A small network was shown many inputs. Here are its activations along a few directions, one row for each input.
In each table, some parts of the input vary, and every possible input appears once, in random order.
Descriptions start from the smaller parts, as in this example, which fits no table here: one of 4 places along a line, together with either a single point or one of 11 places around a ring or (one of 3 separate values, together with one of 5 places around a ring).
Shared parts are said once, and a part with two or three values counts as separate values.
In the rows, zero is written as 100.

A family of inputs:
x1: |  46 | 102 |  82 | 138 |  75 | 117 | 154 |  86 |  77 |  72 | 122 |  73 | 107 | 130 |  81 |  85 |  91 |  74 |
x2: |  52 | 165 |  99 |  85 | 106 | 124 | 101 | 128 |  93 |  91 |  95 | 159 |  40 | 137 | 111 | 118 | 102 | 123 |
x3: |   5 | 137 |  97 | 115 | 121 | 137 | 122 | 100 | 134 |  88 |  84 | 141 |  75 | 120 | 116 | 123 | 101 | 137 |
x4: |  84 | 100 |  95 | 129 | 105 | 113 | 128 |  79 |  85 | 105 | 110 |  68 | 106 | 115 |  70 |  79 |  59 |  58 |
x5: | 141 |  44 |  96 | 101 | 107 |  81 |  63 | 157 |  75 | 119 |  70 |  72 | 141 |  92 |  75 | 120 |  81 | 111 |
x6: | 155 |  36 |  57 |  63 | 102 |  50 |  51 | 143 |  68 | 112 |  95 | 102 | 144 |  66 | 110 |  72 |  76 | 144 |
x7: | 151 |  98 |  89 |  34 |  90 |  60 |  71 |  26 | 116 | 128 | 115 | 117 | 124 |  44 | 136 |  92 | 140 |  88 |
x8: |  98 | 129 | 138 | 101 | 100 | 107 | 104 |  63 | 149 |  89 | 108 |  64 |  98 |  70 |  64 |  95 | 144 |  84 |
x9: |  63 | 129 | 137 | 116 |  66 | 114 | 129 |  69 | 135 |  56 | 110 |  67 |  88 |  68 |  82 |  97 | 164 | 104 |
x10: | 125 |  96 | 101 | 109 | 116 |  81 | 119 |  75 |  68 | 142 |  93 |  79 | 113 | 103 | 107 |  79 |  50 |  59 |
x11: | 116 |  83 |  91 |  40 | 145 |  80 |  94 | 105 | 135 | 146 | 127 | 190 | 104 |  73 | 174 |  99 |  66 | 103 |
x12: | 137 | 115 | 136 |  72 | 117 |  79 |  93 |  52 | 128 | 127 |  94 |  86 | 112 |  75 |  85 |  91 | 142 |  77 |
x13: | 115 | 149 | 135 | 102 |  40 |  92 | 108 |  81 | 110 |  65 | 109 | 107 |  55 |  98 |  69 |  95 | 156 |  99 |
x14: |  83 |  95 | 129 |  62 | 157 | 101 |  89 | 103 | 134 | 131 |  76 | 154 |  89 | 112 | 137 | 112 |  63 |  86 |
x15: | 101 | 141 |  85 | 127 |  54 | 103 | 126 | 109 |  59 |  74 | 114 | 105 |  89 | 151 |  87 |  76 |  87 |  66 |
x16: | 128 |  78 |  84 | 143 |  58 | 128 |  63 | 168 |  55 |  74 |  99 |  82 |  80 | 130 |  82 | 109 | 130 | 127 |
x17: |  93 |  46 |  73 | 147 |  73 | 143 | 104 | 151 |  88 |  64 |  93 |  41 | 106 | 117 |  81 | 125 | 125 | 147 |
x18: |  39 | 123 | 125 |  94 | 146 | 128 |  97 |  95 | 139 | 107 |  85 | 137 |  87 | 122 | 111 | 122 |  69 | 118 |
x19: | 124 |  47 |  91 | 134 | 106 | 128 |  83 | 150 |  88 |  81 |  82 |  54 | 126 | 101 |  60 | 131 |  97 | 122 |
x20: | 146 |  87 |  57 |  89 | 117 |  33 | 101 |  60 |  65 | 130 | 121 | 101 | 116 |  77 | 160 |  82 |  56 |  72 |
Changing only one part turns x10 into x4. The same change can be made to x12. Which row results?
> x8
Describe the family of inputs behind these rows.
> one of 4 separate values, together with one of 5 places along a line
Change only the choice among 4 separate values in x2. List by row number the other rows that result.
> x13, x15, x16
A walk changes only the place on the line of 5. It starts at x2 and steps to x3. List the rest of the walk in order.
> x18, x14, x11
Change only the choice among 4 separate values in x6. List by row number the other rows that result.
> x7, x11, x20

A family of inputs:
x21: | 146 |  81 |  96 | 111 |  75 |  84 |  89 |  98 |  77 |  95 | 101 |  56 | 119 |  87 |  74 |  91 | 117 |  90 |
x22: | 198 |   6 |  72 |  46 | 147 |  38 |  38 | 138 |  76 | 169 |  90 | 132 | 139 |  63 | 173 |  88 |  45 | 114 |
x23: |  85 | 137 | 125 |  80 | 109 |  94 | 115 |  46 | 136 | 108 | 108 | 114 |  89 |  82 | 111 |  96 | 119 |  81 |
x24: |  39 | 144 | 126 | 115 |  99 | 142 | 120 | 105 | 128 |  76 |  95 | 121 |  63 | 128 |  87 | 116 | 116 | 110 |
x25: |  59 |  80 |  75 | 178 |  63 | 156 | 119 | 166 |  62 |  46 |  94 |  51 |  90 | 150 |  57 | 118 | 102 | 128 |
x26: | 119 |  88 |  67 |   7 | 192 |  42 |  75 |  73 | 111 | 188 | 102 | 197 | 135 |  74 | 184 |  96 |   9 |  85 |
x27: |  13 | 151 | 116 | 132 |  89 | 160 | 121 | 134 | 117 |  57 |  90 | 128 |  47 | 150 |  83 | 126 | 116 | 132 |
x28: | 174 |  78 |  93 |  88 |  69 |  61 |  82 |  80 |  81 | 105 | 114 |  66 | 123 |  64 |  92 |  81 | 128 |  84 |
x29: | 103 | 135 | 116 |  58 | 105 |  66 | 114 |  21 | 135 | 116 | 121 | 119 | 102 |  59 | 125 |  79 | 120 |  73 |
x30: |  87 |  81 |  89 | 155 |  70 | 130 | 110 | 144 |  69 |  64 |  93 |  49 | 103 | 129 |  55 | 106 | 102 | 112 |
x31: |  63 | 139 | 129 |  98 | 107 | 120 | 117 |  75 | 134 |  94 | 100 | 116 |  76 | 105 |  97 | 107 | 117 |  92 |
x32: | 116 |  81 |  95 | 133 |  75 | 107 |  99 | 121 |  74 |  81 |  95 |  50 | 112 | 108 |  60 |  97 | 108 |  99 |
Changing only one part turns x23 into x21. The same change can be made to x27. Which row results?
> x25
Describe the family of inputs behind these rows.
> one of 2 separate values, together with either a single point or one of 5 places along a line
Change only the choice among 2 separate values in x26. List by row number the other rows that result.
> x22
Change only the choice among 2 separate values in x24. List by row number the other rows that result.
> x30
